Each row below holds a small network's activations on one record, seen along a few directions.
Here are examples, each followed by its value of one field, Z.
The word missing means that the record has no Z.
The largest differences between rows may come from other fields.
(in the rows, 500 means zero)
Strong random noise was added to every row along 7 fixed directions; ignore it. To show where, here is one row again and again, with new noise each time:
[528 331 460 260 433 842 492 650 264 422 465 587 306 434 472 649 601 492
 613 678 451 435 337 592 565 470]
[406 461 371 489 602 503 658 377 619 370 548 620 483 496 664 372 489 488
 586 500 317 586 672 461 548 241]
[339 359 459 285 357 508 514 304 650 345 499 901 263 384 651 361 577 386
 389 411 428 748 705 596 485 304]
[616 321 489 470 534 624 444 793 332 567 441 514 458 364 552 579 525 404
 586 798 489 509 321 516 620 409]
[561 634 347 613 345 682 570 674 290 398 580 377 372 578 474 652 564 695
 437 307 281 592 569 611 400 639]
[417 696 468 492 740 490 808 348 620 818 668 215 662 537 471 448 303 687
 755 475 699 527 516 735 639 339]
[902 583 264 842 310 431 536 861 267 674 408 447 349 417 342 613 347 454
 463 382 369 760 709 615 435 524]
[320 560 463 447 451 335 634 326 534 601 579 624 384 478 651 448 419 526
 545 333 546 745 656 825 588 375]
[501 453 506 537 481 649 434 647 685 377 581 491 545 405 596 399 664 538
 244 556 386 639 504 318 387 475]

[434 547 607 586 508 263 420 598 601 695 574 343 651 408 570 515 500 542
 450 547 738 619 425 680 548 590]
z12
[563 382 377 435 508 707 462 641 481 295 466 539 460 426 539 518 599 459
 544 602 319 448 502 351 491 414]
z2
[254 454 493 367 535 385 510 320 457 294 505 638 448 586 634 569 551 461
 671 483 450 411 539 647 606 468]
z12
[445 572 422 655 318 234 500 579 375 547 523 523 402 517 630 596 441 549
 449 266 477 708 614 792 535 592]
z8
[455 521 490 493 382 499 450 520 345 374 464 623 389 517 582 579 551 504
 474 395 387 532 541 565 493 569]
z11
[313 334 576 371 519 617 445 503 467 328 566 601 473 504 710 517 622 482
 519 644 381 412 361 438 582 451]
z1
[426 379 598 426 477 583 401 449 640 562 508 639 444 399 557 387 510 395
 327 514 593 592 426 447 468 464]
z5
[470 384 434 447 626 487 586 413 498 512 443 539 523 494 506 501 404 380
 761 630 523 415 513 534 631 323]
z10
[362 514 442 550 532 555 509 515 388 384 591 437 509 578 696 510 562 649
 529 487 294 442 436 463 522 513]
z6
[545 344 396 525 507 727 486 576 348 330 433 623 365 515 552 516 515 434
 537 559 256 405 465 351 474 413]
z5
[417 471 583 518 369 476 421 560 463 574 535 499 426 484 554 571 537 507
 391 431 575 621 440 652 467 613]
z10
[433 404 530 533 569 408 427 568 634 405 538 537 588 434 594 445 613 454
 427 642 490 560 481 413 496 467]
z12
[385 533 444 466 512 480 582 411 715 482 598 544 507 446 641 382 530 523
 441 409 490 645 620 523 502 357]
z2
[494 497 592 517 317 526 267 704 464 269 519 497 505 508 531 593 738 537
 231 479 426 540 420 399 343 753]
z16
[529 635 436 482 484 641 645 366 621 578 583 437 461 515 359 428 422 632
 471 306 549 560 623 561 401 484]
z6
[244 328 532  65 448 618 485 296 470 420 498 755 334 390 611 543 601 417
 617 563 587 515 473 786 620 366]
z17
[430 416 536 379 583 655 473 389 764 364 501 609 515 409 574 347 599 451
 372 548 470 490 514 273 460 355]
z9
[496 469 578 569 488 327 432 498 565 508 471 589 571 491 528 488 458 425
 466 537 557 509 509 475 526 501]
z15
[389 439 576 396 506 512 449 476 553 468 540 491 541 501 552 498 605 535
 426 537 557 470 387 517 520 540]
missing
[606 609 452 399 453 489 621 334 698 701 502 518 443 437 264 408 385 519
 474 341 756 617 658 598 396 442]
z4
[724 441 544 534 299 609 342 728 546 630 441 493 403 311 321 521 509 409
 259 492 613 622 476 470 378 620]
z8
[582 485 490 442 384 686 446 593 683 474 531 531 444 371 415 415 591 489
 260 463 510 656 542 403 374 535]
z2
[339 514 644 522 590 326 353 499 681 313 541 468 720 516 672 487 649 499
 367 587 527 459 422 371 488 583]
z16
[518 415 489 491 379 539 357 719 500 460 511 535 431 337 598 520 625 475
 327 508 430 704 523 521 430 550]
z17
[120 327 498  76 705 661 624 213 539 296 578 640 477 505 751 472 598 528
 817 644 437 371 440 602 692 249]
z17
[676 565 507 701 549 491 455 739 586 556 569 273 689 471 433 511 514 522
 415 598 504 505 493 337 423 569]
z13
[460 623 466 616 547 551 602 427 514 541 564 280 582 609 467 547 466 628
 577 402 446 411 513 496 480 534]
z10
[516 609 364 372 456 499 653 296 457 385 495 552 424 614 339 588 416 555
 692 311 470 437 695 607 486 512]
z16
[410 559 466 753 429 149 436 543 233 414 442 599 425 606 775 579 456 433
 517 419 280 558 511 569 582 569]
z4
[386 443 550 418 525 407 605 248 453 655 471 659 391 539 525 461 370 420
 637 456 578 524 525 691 617 365]
missing
[609 371 488 773 397 323 317 891 274 479 437 591 460 413 747 578 537 386
 402 600 330 650 425 491 543 542]
z6
[389 402 485 194 516 549 596 327 406 531 453 665 355 439 517 519 444 477
 762 577 642 479 481 729 652 371]
z11
[477 645 457 474 196 521 457 540 123 415 513 488 269 630 384 806 523 618
 549 250 455 503 547 805 458 811]
z13
[408 411 543 656 528 275 406 556 488 641 491 588 488 411 753 410 406 407
 452 533 482 674 482 545 583 412]
z5
[370 432 545 454 447 464 480 399 304 491 452 624 371 591 600 538 482 453
 575 460 413 448 432 607 600 504]
missing
[383 380 479 447 605 429 538 395 713 319 535 651 572 468 668 381 546 405
 518 595 409 475 583 374 567 298]
z1
[489 554 425 629 543 305 580 505 328 517 473 528 504 567 619 586 401 480
 671 474 460 525 552 640 571 463]
z4
[328 416 589 153 416 613 492 403 284 519 487 669 292 489 550 626 538 484
 643 544 658 464 305 814 643 558]
z11
[241 426 569 426 531 399 506 427 385 521 531 548 478 535 726 554 471 492
 655 519 539 484 377 716 683 454]
z8
[735 473 429 737 514 339 387 740 563 375 437 517 621 445 476 504 557 340
 401 625 367 500 596 259 436 501]
z13

Here are new rows. What is Z for each?
[586 437 449 448 627 733 615 557 371 570 477 353 517 513 372 615 409 522
 767 655 542 304 351 519 595 431]
z8
[471 542 553 474 511 358 494 510 667 677 563 440 565 397 438 476 458 502
 496 518 753 606 520 661 511 535]
z12
[726 402 295 457 553 523 607 453 497 307 326 703 438 466 325 477 418 314
 735 615 373 426 760 336 481 270]
z16
[469 604 636 646 492 370 418 618 648 675 599 245 669 435 485 521 525 611
 334 459 706 642 426 564 466 669]
z10
[544 437 439 698 457 420 459 646 277 459 426 509 430 530 566 618 455 416
 583 515 332 501 513 501 552 514]
z10
[404 498 446 465 391 636 528 397 302 216 475 607 330 662 527 589 580 561
 515 345 220 409 579 484 451 572]
missing
[400 407 506 439 615 662 472 552 569 259 554 439 615 508 630 492 624 537
 528 642 354 326 399 295 538 461]
z8
[701 700 348 771 647 397 668 648 533 762 542 161 672 482 401 470 291 585
 650 467 520 557 596 549 552 418]
z2
[400 476 575 145 427 701 528 249 784 631 574 615 394 369 362 332 499 554
 397 415 771 600 533 588 428 444]
z6
[285 508 577 599 902 362 593 465 508 490 591 294 823 649 829 455 485 549
 753 799 444 238 230 338 708 350]
z4
[479 493 633 521 541 484 384 492 558 542 477 450 577 512 485 464 533 474
 378 555 558 434 372 397 498 570]
missing
[832 378 373 393 397 592 467 591 543 440 357 656 387 359 158 514 485 306
 530 602 547 510 647 352 420 462]
z13
[333 488 590 353 354 593 453 423 378 415 549 582 356 568 478 643 599 550
 479 424 539 447 415 696 486 671]
z12
[489 339 571 419 382 388 354 693 224 691 401 664 310 338 609 590 452 386
 560 647 635 627 332 784 665 519]
z6
[382 549 583 457 696 587 486 611 654 526 650 245 715 445 585 451 598 688
 456 647 632 459 287 472 522 534]
z6
